Each row below holds a small network's activations on one record, seen along a few directions.
Each row is followed by the record's values for the fields Tud, Bop, Bok, Mur, Vuval, Zov.
Other fields move the rows too, some of them a lot.
In the rows, zero is written as 500.
Random noise pushes rows far along 10 fixed directions. That doesn't count. These rows show it; they differ only by the noise:
[587 410 355 423 440 522 335 528 600 428 349 503 591 560 525 326 610 497
 644 440 465 625 502 479]
[301 390 576 504 639 438 654 630 575 476 583 532 437 468 526 670 316 410
 469 392 686 212 473 626]
[736 548 587 620 437 592 418 476 423 415 419 500 501 561 370 416 590 606
 581 579 644 561 601 515]
[504 463 573 549 471 604 368 668 453 473 413 387 438 556 418 475 388 435
 746 557 681 517 314 630]
[524 311 399 462 545 499 501 538 670 467 466 534 692 476 571 404 610 513
 501 511 379 559 578 455]
[730 348 502 414 606 519 471 610 550 388 463 480 441 397 306 633 577 781
 546 480 506 503 598 709]
[433 274 390 415 624 467 539 587 680 573 466 532 629 438 539 519 533 490
 553 368 486 479 516 533]
[636 491 458 593 437 506 416 370 465 600 408 565 555 623 451 408 623 553
 631 382 668 545 599 505]
[586 449 572 689 553 557 535 612 457 398 557 328 505 391 445 542 448 573
 540 714 289 472 616 572]
[458 309 539 445 627 448 610 599 653 435 558 597 562 468 508 592 475 530
 431 434 624 341 553 590]
[405 394 504 318 670 550 604 583 591 478 429 574 370 415 423 672 534 537
 441 435 603 420 391 613]
[324 490 380 508 628 500 634 422 556 639 417 532 485 421 570 533 579 383
 460 380 379 454 554 399]

[513 572 533 603 541 288 516 638 568 135 558 510 441 457 573 473 336 353
 428 383 388 236 752 418] -> {Tud: m2, Bop: g2, Bok: j1, Mur: e1, Vuval: t2, Zov: v2}
[456 464 425 318 662 480 607 428 565 665 453 628 429 370 433 662 639 619
 371 342 545 494 483 553] -> {Tud: m2, Bop: g2, Bok: j1, Mur: e1, Vuval: t1, Zov: v1}
[455 517 344 264 432 416 515 398 606 293 480 610 464 578 611 445 584 533
 303 409 418 464 509 485] -> {Tud: m2, Bop: g2, Bok: j1, Mur: e2, Vuval: t2, Zov: v2}
[466 660 601 581 669 555 599 551 405 584 461 462 292 316 363 656 503 457
 473 486 500 448 547 465] -> {Tud: m1, Bop: g1, Bok: j1, Mur: e1, Vuval: t1, Zov: v1}
[401 583 490 541 544 498 420 494 412 641 423 450 311 481 469 575 538 402
 625 508 421 531 363 583] -> {Tud: m2, Bop: g1, Bok: j1, Mur: e1, Vuval: t1, Zov: v1}
[586 557 823 773 584 466 368 435 448 600 409 681 376 631 446 461 713 329
 613 615 546 583 477 587] -> {Tud: m2, Bop: g2, Bok: j2, Mur: e2, Vuval: t2, Zov: v2}
[530 298 657 646 652 459 419 641 588 632 520 554 660 450 511 469 597 382
 611 636 393 648 437 520] -> {Tud: m2, Bop: g2, Bok: j1, Mur: e1, Vuval: t1, Zov: v2}
[684 471 389 467 638 428 474 633 611 649 450 411 602 253 385 512 538 600
 621 227 447 580 770 466] -> {Tud: m1, Bop: g1, Bok: j1, Mur: e1, Vuval: t1, Zov: v1}
[594 587 598 645 384 592 583 460 417 307 581 467 621 566 510 393 458 536
 365 753 567 507 564 375] -> {Tud: m2, Bop: g2, Bok: j1, Mur: e2, Vuval: t2, Zov: v2}
[569 456 414 467 552 639 602 482 411 535 525 301 432 370 340 674 442 799
 499 543 413 450 510 641] -> {Tud: m2, Bop: g2, Bok: j2, Mur: e2, Vuval: t2, Zov: v2}
[662 429 728 764 485 420 532 497 394 412 739 527 520 585 426 639 346 602
 521 575 651 369 662 635] -> {Tud: m1, Bop: g2, Bok: j2, Mur: e2, Vuval: t2, Zov: v2}
[394 330 497 290 741 458 626 617 695 416 482 665 487 363 504 611 613 433
 340 468 408 497 469 447] -> {Tud: m1, Bop: g1, Bok: j1, Mur: e1, Vuval: t2, Zov: v2}
[458 491 560 508 519 339 505 503 508 397 625 558 396 546 556 560 409 451
 444 444 466 387 543 601] -> {Tud: m1, Bop: g2, Bok: j1, Mur: e1, Vuval: t2, Zov: v2}
[449 555 517 647 314 371 359 248 488 501 451 629 501 779 653 313 583 365
 589 441 567 382 504 486] -> {Tud: m2, Bop: g2, Bok: j2, Mur: e1, Vuval: t2, Zov: v2}
[194 739 331 532 519 525 559 276 471 727 325 562 402 481 671 383 622 161
 442 400 295 569 420 181] -> {Tud: m2, Bop: g2, Bok: j1, Mur: e1, Vuval: t1, Zov: v1}
[551 430 546 507 528 491 509 590 487 420 574 467 510 476 451 546 395 540
 527 546 553 512 476 544] -> {Tud: m1, Bop: g2, Bok: j1, Mur: e1, Vuval: t2, Zov: v2}
[503 608 495 555 558 460 519 583 430 416 545 374 295 363 432 628 352 535
 513 452 386 382 573 555] -> {Tud: m1, Bop: g2, Bok: j1, Mur: e1, Vuval: t1, Zov: v1}
[432 329 429 441 403 498 507 437 584 508 597 540 736 657 625 375 464 531
 433 563 594 463 422 488] -> {Tud: m2, Bop: g2, Bok: j1, Mur: e1, Vuval: t2, Zov: v2}
[474 573 385 489 309 662 500 254 300 557 494 413 450 649 509 507 514 579
 487 694 456 591 309 508] -> {Tud: m2, Bop: g2, Bok: j1, Mur: e1, Vuval: t2, Zov: v2}
[468 420 352 613 503 215 416 283 405 618 587 555 315 633 545 650 574 547
 606 294 245 372 621 718] -> {Tud: m2, Bop: g1, Bok: j1, Mur: e1, Vuval: t2, Zov: v2}
[457 571 395 498 286 505 350 393 499 547 474 488 575 668 635 272 529 425
 536 500 493 558 416 459] -> {Tud: m2, Bop: g2, Bok: j1, Mur: e1, Vuval: t1, Zov: v1}
[567 473 481 543 444 498 411 458 553 519 490 576 622 568 550 348 617 450
 533 541 505 621 536 382] -> {Tud: m1, Bop: g1, Bok: j1, Mur: e1, Vuval: t1, Zov: v1}
[471 709 547 609 575 529 634 362 374 514 432 548 328 442 436 589 531 446
 431 404 559 418 594 406] -> {Tud: m2, Bop: g2, Bok: j2, Mur: e2, Vuval: t2, Zov: v2}
[426 449 326 442 549 402 629 386 598 577 497 509 530 477 588 535 567 524
 374 381 330 390 605 488] -> {Tud: m2, Bop: g2, Bok: j1, Mur: e1, Vuval: t2, Zov: v2}
[540 587 558 577 382 439 407 621 538 241 579 468 599 529 608 337 351 348
 479 597 510 471 624 360] -> {Tud: m1, Bop: g1, Bok: j1, Mur: e1, Vuval: t1, Zov: v1}
[330 562 435 351 581 646 739 618 523 451 485 410 541 315 490 535 318 435
 343 467 634 440 432 308] -> {Tud: m1, Bop: g2, Bok: j1, Mur: e1, Vuval: t2, Zov: v2}
[466 620 447 575 434 456 523 233 384 613 374 536 281 631 467 561 647 513
 532 441 527 387 486 537] -> {Tud: m2, Bop: g1, Bok: j1, Mur: e1, Vuval: t2, Zov: v2}
[672 385 722 671 682 490 505 590 412 713 498 546 420 454 235 703 542 581
 696 462 752 526 510 676] -> {Tud: m1, Bop: g1, Bok: j1, Mur: e1, Vuval: t2, Zov: v2}
[383 553 387 536 503 526 648 485 493 733 499 344 601 349 570 448 398 466
 516 406 363 526 580 367] -> {Tud: m1, Bop: g2, Bok: j1, Mur: e1, Vuval: t2, Zov: v2}
[601 424 758 669 498 505 505 557 478 543 619 555 668 524 432 476 491 545
 503 694 700 492 499 574] -> {Tud: m2, Bop: g2, Bok: j1, Mur: e1, Vuval: t1, Zov: v2}
[465 462 396 543 482 387 530 292 445 689 595 591 553 569 616 551 575 569
 468 366 421 463 599 562] -> {Tud: m2, Bop: g2, Bok: j2, Mur: e1, Vuval: t1, Zov: v2}
[716 646 624 464 516 608 429 332 392 593 329 653 334 529 302 503 835 621
 436 573 573 705 454 516] -> {Tud: m2, Bop: g2, Bok: j1, Mur: e1, Vuval: t1, Zov: v2}
[385 447 534 528 514 292 316 559 618 426 466 680 402 700 612 438 463 200
 674 338 583 420 376 530] -> {Tud: m1, Bop: g2, Bok: j1, Mur: e1, Vuval: t2, Zov: v1}
[456 506 480 500 575 635 613 744 603 361 463 340 700 278 516 425 314 368
 471 512 470 510 569 238] -> {Tud: m2, Bop: g2, Bok: j2, Mur: e2, Vuval: t2, Zov: v2}
[531 707 573 442 465 383 430 504 438 197 468 546 205 534 475 518 453 455
 408 427 492 358 552 577] -> {Tud: m2, Bop: g2, Bok: j1, Mur: e1, Vuval: t2, Zov: v2}
[493 493 545 542 521 403 601 419 548 682 602 625 635 486 537 496 486 550
 440 418 649 425 638 504] -> {Tud: m1, Bop: g2, Bok: j1, Mur: e1, Vuval: t1, Zov: v1}
[526 438 586 677 253 360 432 345 494 426 695 635 695 853 673 298 450 422
 481 501 751 338 591 510] -> {Tud: m2, Bop: g1, Bok: j1, Mur: e1, Vuval: t2, Zov: v2}
[587 587 345 445 312 424 327 511 433 189 493 401 416 602 534 384 404 536
 587 439 437 492 571 526] -> {Tud: m1, Bop: g1, Bok: j1, Mur: e2, Vuval: t2, Zov: v2}
[601 706 452 407 481 375 424 445 423 290 405 608 255 567 443 527 521 530
 464 254 560 391 629 500] -> {Tud: m2, Bop: g2, Bok: j1, Mur: e1, Vuval: t2, Zov: v2}
[568 628 382 483 337 593 324 511 334 317 433 268 239 531 443 515 416 590
 655 630 295 490 341 660] -> {Tud: m2, Bop: g2, Bok: j1, Mur: e1, Vuval: t1, Zov: v1}
[507 438 463 554 449 504 533 434 543 471 574 522 732 520 609 400 524 504
 394 568 428 589 600 361] -> {Tud: m2, Bop: g2, Bok: j2, Mur: e2, Vuval: t2, Zov: v2}
[350 529 558 566 565 496 519 596 443 608 533 380 406 434 484 620 326 390
 570 417 493 442 428 572] -> {Tud: m2, Bop: g2, Bok: j2, Mur: e2, Vuval: t2, Zov: v2}
[480 444 391 482 473 312 343 600 542 319 578 426 368 498 574 532 389 512
 584 434 229 381 532 681] -> {Tud: m1, Bop: g2, Bok: j1, Mur: e1, Vuval: t1, Zov: v1}

Here are new rows. What are their fields?
[371 464 427 394 403 467 485 371 523 618 441 581 494 658 617 472 605 481
 498 495 581 454 342 562] -> {Tud: m2, Bop: g1, Bok: j1, Mur: e1, Vuval: t1, Zov: v2}
[493 416 787 613 574 729 634 633 469 629 555 464 604 477 369 569 424 491
 520 711 825 523 294 550] -> {Tud: m2, Bop: g2, Bok: j2, Mur: e2, Vuval: t2, Zov: v2}
[532 226 579 584 617 472 526 433 476 735 643 578 531 554 426 739 579 616
 595 547 509 577 442 695] -> {Tud: m1, Bop: g1, Bok: j2, Mur: e2, Vuval: t2, Zov: v2}
[571 480 637 609 477 590 489 681 487 370 509 420 604 506 443 422 313 406
 619 574 736 437 446 452] -> {Tud: m2, Bop: g2, Bok: j1, Mur: e1, Vuval: t2, Zov: v2}
[408 466 154 132 376 478 566 398 606 464 550 472 500 493 596 520 456 706
 326 314 458 434 466 558] -> {Tud: m1, Bop: g2, Bok: j1, Mur: e1, Vuval: t1, Zov: v1}
[717 476 427 642 357 498 299 479 437 544 493 398 641 616 443 347 521 596
 758 492 563 658 585 520] -> {Tud: m1, Bop: g1, Bok: j1, Mur: e2, Vuval: t2, Zov: v1}
[418 548 479 432 645 532 724 474 519 485 511 532 481 331 479 656 493 523
 279 448 460 450 596 390] -> {Tud: m2, Bop: g2, Bok: j2, Mur: e2, Vuval: t2, Zov: v2}
[420 630 515 407 396 546 517 536 448 300 509 453 450 573 515 431 310 454
 419 493 770 333 453 459] -> {Tud: m2, Bop: g1, Bok: j1, Mur: e1, Vuval: t2, Zov: v2}
[561 218 519 526 551 504 663 569 622 556 669 504 826 473 497 547 451 662
 416 513 669 442 556 484] -> {Tud: m2, Bop: g2, Bok: j1, Mur: e1, Vuval: t2, Zov: v2}
[415 395 490 435 538 445 632 405 534 551 685 548 462 535 538 661 485 638
 347 540 456 434 461 659] -> {Tud: m1, Bop: g2, Bok: j1, Mur: e2, Vuval: t2, Zov: v1}
[343 543 380 508 468 466 445 377 458 521 483 491 364 591 603 497 556 380
 552 552 279 579 382 486] -> {Tud: m1, Bop: g1, Bok: j1, Mur: e2, Vuval: t2, Zov: v1}
[415 369 378 480 516 458 588 355 566 622 552 621 649 585 602 472 600 463
 449 426 503 563 521 376] -> {Tud: m1, Bop: g1, Bok: j1, Mur: e2, Vuval: t2, Zov: v2}
[468 416 523 484 408 569 468 548 531 444 556 480 622 618 532 431 424 516
 523 645 663 531 320 544] -> {Tud: m2, Bop: g2, Bok: j1, Mur: e2, Vuval: t2, Zov: v1}
[569 475 361 477 395 573 510 492 409 516 561 331 583 482 441 545 324 673
 586 415 603 510 536 545] -> {Tud: m1, Bop: g2, Bok: j2, Mur: e2, Vuval: t2, Zov: v2}
[518 672 468 548 438 554 511 351 434 429 423 535 504 496 575 360 602 403
 409 574 398 557 558 306] -> {Tud: m2, Bop: g2, Bok: j1, Mur: e1, Vuval: t1, Zov: v2}
[512 615 589 624 525 434 431 556 391 414 501 415 329 522 425 544 342 465
 602 432 566 353 541 588] -> {Tud: m2, Bop: g2, Bok: j1, Mur: e2, Vuval: t2, Zov: v2}
[550 517 408 398 431 561 513 448 440 561 471 479 530 506 439 509 458 614
 521 397 727 491 447 535] -> {Tud: m2, Bop: g2, Bok: j1, Mur: e1, Vuval: t1, Zov: v2}
[381 704 532 493 521 643 543 471 459 464 364 533 363 481 486 484 509 303
 447 539 532 586 389 274] -> {Tud: m1, Bop: g2, Bok: j2, Mur: e2, Vuval: t2, Zov: v1}
[581 354 565 468 490 427 342 704 638 330 553 474 599 465 505 434 485 552
 568 650 381 514 460 650] -> {Tud: m2, Bop: g2, Bok: j1, Mur: e1, Vuval: t1, Zov: v1}
[452 541 481 575 437 518 455 449 460 695 518 442 588 557 590 405 471 456
 584 475 571 535 505 414] -> {Tud: m1, Bop: g1, Bok: j1, Mur: e1, Vuval: t1, Zov: v1}
[383 558 594 388 626 499 579 576 654 533 475 641 551 391 570 472 532 299
 322 486 546 556 486 326] -> {Tud: m1, Bop: g2, Bok: j1, Mur: e1, Vuval: t1, Zov: v1}
